These are the activations of a small neural network, seen along a few directions. Each row is one input.
Each table varies a few parts of the input and shows all the possible inputs, shuffled.
Descriptions start from the smaller parts, as in this example, which fits no table here: one of 5 places around a ring, together with either a single point or one of 9 places along a line or (one of 3 separate values, together with one of 6 places along a line).
Shared parts are said once, and a part with two or three values counts as separate values.
In the rows, 128 means zero.

Other details of the inputs shift rows strongly along two fixed directions, in all tables alike. That doesn't count.

A family of inputs:
x1: [125  68 184  98 108 149 114 144 247 103 110]
x2: [133 171 102 129 158  95 128 111  65 145 145]
x3: [125  94 158  90 154 118  93 137 228 103 116]
x4: [124  75 177 142  92 159 146 144 200 103 122]
x5: [130 178  96 123 154 107 122 128  63 156 137]
x6: [122  87 149 158  70 175 163 161 156 124 116]
x7: [126  86 158 154  72 165 165 157 152 105 127]
x8: [135 116 126 175  83 156 178 134  74 127 134]
x9: [127 156 130  60 186  89  46  89 159 160 139]
x10: [141 128  95 201  62 159 199 144  36 135 138]
x11: [139 184  87 115 178  73 106 100  60 158 140]
x12: [140 156 113  99 153 102  92  99 109 148 143]
x13: [ 95 208 104 130 196 115  54  55 121 110 110]
x14: [144 200  69 124 156  86 134 113   9 161 144]
x15: [136  97 137 162  97 153 172 165 143 101 116]
x16: [117  83 170 124 109 154 143 172 202 104 109]
x17: [130 150 117 104 150 119  92 108 109 156 136]
x18: [148 167  92 132 141 107 114 101  66 154 144]
x19: [131 156 115  94 177  84  74  79 110 157 144]
x20: [132 102 134 170  61 168 190 156  86 117 126]
x21: [133 157 111 102 162 105 107 127 111 147 125]
x22: [120  68 181 112 128 143 121 156 250  87 114]
x23: [ 85 156 137 152 152 150  86  88 191  86  93]
x24: [128  65 168 140  91 166 142 146 198  99 119]
x25: [134 169  92 126 154  96 121 119  61 140 146]
x26: [105 219  88 172 161 129  97  75  72 113 107]
x27: [132 162 109  95 173  87  78  75 116 161 149]
x28: [129 119 151  82 167  96  66  96 204 136 126]
x29: [132 138  95 184  74 154 212 167  29 133 125]
x30: [132 166  82 126 152  97 123 114  63 146 144]
x31: [126 133 130  85 147 112  87 105 156 148 132]
x32: [120  97 138 151  90 160 173 171 140 116 112]
x33: [116  95 166  85 157 131  92 143 224 116 112]
x34: [142 106 128 186  68 168 188 152  98 121 123]
x35: [127 106 128 171  79 168 195 178  86 115 114]
x36: [136 138 109 185  60 163 199 156  28 137 133]
x37: [137 201  74 123 156  86 134 112   9 160 151]
x38: [127 135 126  81 159 102  76  94 160 143 143]
x39: [139 167 104  94 191  84  88  99 116 148 137]
x40: [131 152 108 106 160 102 115 117  90 134 141]
x41: [128 100 130 189  62 158 190 148  97 125 125]
x42: [136 129  94 197  59 157 196 146  31 133 138]
x43: [129 123 131  94 153 112  80 101 152 132 138]
x44: [129 166 107  74 188  87  83 104 106 149 136]
x45: [128 148 127  83 178 101  81 123 160 144 123]
x46: [138 109 131 171  61 170 188 162  91 124 117]
x47: [142 142 102 194  64 167 194 159  31 145 126]
x48: [129 155 111  90 168  95 106 112 102 140 138]
x49: [116  94 171  97 155 111  99 133 226 108 119]
x50: [129 148 114 100 141 106 103 101 114 152 141]
x51: [130 137 127  85 159 106  81  97 136 139 143]
x52: [122  70 180 102 125 142 122 159 248  87 109]
x53: [122  91 167  91 137 127  82 121 226 111 129]
x54: [123 133 126  89 163 101  98 117 157 129 135]
x55: [116  95 161  80 148 117 101 134 228 113 118]
x56: [124 113 121 179  76 167 195 178  96 124 115]
x57: [136 109 130 175  62 173 185 165  91 128 116]
x58: [141 167  97 131 142 106 113 100  65 152 152]
x59: [132 158 116 106 139 105 108 105  93 150 146]
x60: [135 180  91 111 181  83 109  94  55 154 148]
x61: [125  71 163 132 115 153 144 157 202  90 115]
x62: [125  69 164 143  90 164 146 142 204 109 119]
x63: [102 248  70 176 172 116  96  62  19 126 123]
x64: [128  93 133 163  93 154 174 161 144 105 120]
x65: [125 118 151  59 167 110  61 101 197 137 128]
x66: [130 106 146 109 140 131 104 111 173 125 131]
x67: [139 175  92 115 153 101 127 124  59 151 132]
x68: [127  67 187 113 115 148 114 134 250 102 112]
x69: [130  85 156 164  79 168 167 151 158 109 124]
x70: [122 111 156 110 124 141 105 134 181 132 125]
x71: [125 118 146  74 190 101  75 107 201 122 128]
x72: [130 122 116 167  73 161 174 149  77 142 127]
x73: [134 138 104 188  78 149 208 168  30 119 136]
x74: [136 136 126  88 161 100  71  98 159 138 136]
x75: [123 123 124 135 134 113 138 130 130 129 127]
x76: [131 153 116 114 167 101 111 114 115 137 139]
x77: [131  98 147 162  98 150 176 160 144 104 115]
x78: [124  80 147 156  89 161 171 169 149  91 117]
x79: [132 129 104 197  83 145 209 159  29 123 127]
x80: [124  83 160 166  76 158 166 152 156 110 121]
x81: [127 129 136  85 154 117  80 109 152 146 130]
x82: [118  76 165 135 111 147 151 151 207 100 115]
x83: [118  80 173 126  99 157 155 173 197  97 109]
x84: [131 164  99  93 190  83  87  93 117 152 142]
Description of these inputs: one of 4 separate values, together with either a single point or (one of 2 separate values, together with one of 10 places along a line).
The inputs of x44 and x67 match in every part but the choice among 4 separate values. If x19 is changed in the same way as x44 into x67, which row does it become?
Answer: x28
The inputs of x29 and x83 match in every part but the choice among 4 separate values. If x55 is changed in the same way as x29 into x83, which row does it become?
Answer: x37
The inputs of x66 and x62 match in every part but the choice among 4 separate values. If x8 is changed in the same way as x66 into x62, which row does it become?
Answer: x27
Which other rows does x8 become when the choice among 2 separate values takes its other values? List them by row number.
Answer: x60
Which other rows does x5 become when the choice among 4 separate values takes its other values? List them by row number.
Answer: x33, x45, x56

A family of inputs:
x85: [134 137 108 186  79 145 191 143  38 140 133]
x86: [102 137 135 158 125 158 110 106 164  97 106]
x87: [138 145 107 114 151 103 114 111 107 138 140]
x88: [127  91 150 135 106 147 151 154 161 104 118]
x89: [125  88 161 130  95 163 140 151 171 114 114]
x90: [130 128 122 115 135 121 106 117 135 140 134]
x91: [129 118 139 117 129 121 121 123 141 123 132]
x92: [122  89 157 132 104 154 152 162 167 104 114]
x93: [120 191  78 218 108 152 178 119   5 113 118]
x94: [130 138 126 114 135 115 112 112 115 138 138]
x95: [101 135 150 154 129 152 108 105 177  93 107]
x96: [136 139 104 183  79 153 188 147  40 145 125]
x97: [127 145 120 103 156 113 110 123 117 136 134]
x98: [129 130 132 120 139 114 121 117 134 136 135]
x99: [136 136 107 187  83 141 195 144  37 136 134]
x100: [123  81 151 145 102 147 158 151 170 108 117]
x101: [125  85 159 130 111 153 146 156 176 103 119]
x102: [129 142 125 114 144 109 109 108 124 147 138]
x103: [102 190 110 123 182 111  76  87 128 118 115]
x104: [132 139 104 179  92 142 194 156  44 134 125]
x105: [140 163 111  93 176  84  84  91 110 153 147]
x106: [124  90 159 142  94 152 148 145 175 114 123]
x107: [135 159 112  93 174  94  94 111 119 146 136]
x108: [131 135 128 115 139 114 117 116 113 133 139]
x109: [146 151  96 175  87 148 178 142  29 148 133]
x110: [139 151 107  98 173  92  93 100 117 145 143]
x111: [125 104 147 118 136 125 127 136 172 120 119]
x112: [123 105 142 119 120 136 117 126 174 127 127]
x113: [139 154 111  95 178  91  89 107 120 145 138]
x114: [128 127 122 118 146 112 120 118 135 135 135]
x115: [131 134 128 120 138 113 119 115 130 136 138]
x116: [130 137 126 113 139 122 110 116 133 148 129]
x117: [105 126 148 174 103 178 132 126 167  91  94]
x118: [128 105 143 116 118 136 116 128 174 123 125]
x119: [123 114 141 115 132 128 123 146 164 121 121]
x120: [122  97 145 133 107 143 135 136 165 124 120]
x121: [127  92 153 135 104 150 153 161 174 104 113]
x122: [125 126 128 113 131 130 110 118 132 136 135]
x123: [130 120 137 118 127 122 124 122 144 123 133]
x124: [125  97 146 114 130 131 123 133 168 113 127]
x125: [108 156 118 153 152 133 106  96 137 101 114]
x126: [124 110 138 119 117 139 121 128 145 127 128]
x127: [131 124 128 116 136 121 126 129 137 123 128]
x128: [128  87 158 136 106 144 142 147 177 110 123]
x129: [140 171 101  88 185  80  84  95 102 152 142]
x130: [126 171 104  82 179  85  83 104 103 150 139]
x131: [131 117 130 121 126 130 114 125 146 133 130]
x132: [131  86 160 137 105 145 142 148 179 108 122]
x133: [129 143 104 171  88 147 189 159  33 131 129]
x134: [144 151  97 179  90 138 176 138  26 144 140]
x135: [124  92 157 129 108 148 146 163 182 107 114]
x136: [126 139 122 114 148 113 121 126 128 138 129]
x137: [123  92 155 130 109 147 143 164 181 108 113]
x138: [130 140 127 108 149 111 108 111 117 137 142]
x139: [136 136 127 110 135 123 109 119 133 141 128]
x140: [122  94 153 135 108 148 150 157 178 109 115]
x141: [138 136  94 181  85 143 191 146  29 128 136]
x142: [124  81 154 134 107 153 148 151 173 103 124]
x143: [125 115 148 110 130 131 113 123 157 126 133]
x144: [133 157 114  90 160 104  83  99 114 153 136]
x145: [139 143 115 116 152 109 119 122 111 137 135]
x146: [128 125 132 110 146 118 115 134 151 128 125]
x147: [129 128 121 118 144 113 118 118 136 132 136]
x148: [144 151  99 179  88 140 180 137  26 144 141]
x149: [129 148  99 176  90 142 189 156  42 136 131]
x150: [122 127 133 104 138 119 117 134 152 124 125]
x151: [134 135 130 114 135 115 112 114 131 137 136]
x152: [130  88 151 140 108 148 152 158 170 107 117]
x153: [122  90 154 132 103 151 151 160 171 103 113]
x154: [131 104 146 129 110 147 129 142 162 126 120]
x155: [133 170 102  91 188  80  87  94 104 158 143]
x156: [133 148 115 107 157 106 112 116 100 139 137]
x157: [137 142 104 176  79 160 183 148  31 141 133]
x158: [131 136 126 116 134 125 112 118 133 144 130]
x159: [101 140 142 150 142 149 112 119 176  88  99]
x160: [133 152 106  94 169  91  93  97 116 142 143]
x161: [130 162 111  91 169  92  94 113 118 145 135]
x162: [141 146  92 178  84 146 178 138  31 145 138]
x163: [135 134 112 121 146 110 118 119 115 136 138]
x164: [128 138 116 107 139 115 102 108 119 141 136]
x165: [103 113 158 182 101 173 146 129 177  75 100]
x166: [128 116 136 122 135 125 128 133 153 124 127]
x167: [132 136 125 108 134 124 108 116 132 140 129]
x168: [140 154 111 112 148 113 101 111 103 154 134]
x169: [129 133 133 111 135 119 111 115 122 136 137]
x170: [131 118 136 119 135 127 125 143 152 123 122]
x171: [127 103 148 133 101 143 141 137 155 116 127]
x172: [118 104 148 128 115 140 144 154 168 118 116]
x173: [124  99 142 127 103 146 132 135 163 118 124]
x174: [130 116 141 123 124 128 119 127 151 129 131]
x175: [121  86 153 139  95 156 145 145 179 118 119]
x176: [127 126 130 113 134 123 126 134 142 123 125]
x177: [138 165 110  92 174  82  84  90 110 151 147]
x178: [125 174 105  80 185  87  81 104  99 153 143]
x179: [137 134 112 122 146 110 118 120 115 135 137]
x180: [121 136 127 114 143 113 122 132 131 136 124]
What is each input in this table made of?
Answer: one of 8 places along a line, together with either a single point or one of 11 places along a line
The inputs of x136 and x172 match in every part but the place on the line of 8. If x97 is changed in the same way as x136 into x172, which row does it become?
Answer: x178
The inputs of x104 and x96 match in every part but the place on the line of 8. If x92 is changed in the same way as x104 into x96, which row does it become?
Answer: x89
A walk changes only the place on the line of 11. It starts at x138 and steps to x108. List the rest of the walk in order.
Answer: x91, x123, x177, x105, x132, x128, x115, x98, x99
List by row number the other rows that have the place on the line of 8 in common with x101.
Answer: x88, x93, x111, x113, x127, x129, x145, x152, x155, x156, x166
A walk changes only the place on the line of 8. It starts at x117 and steps to x86. List the rest of the walk in order.
Answer: x95, x165, x125, x93, x159, x103
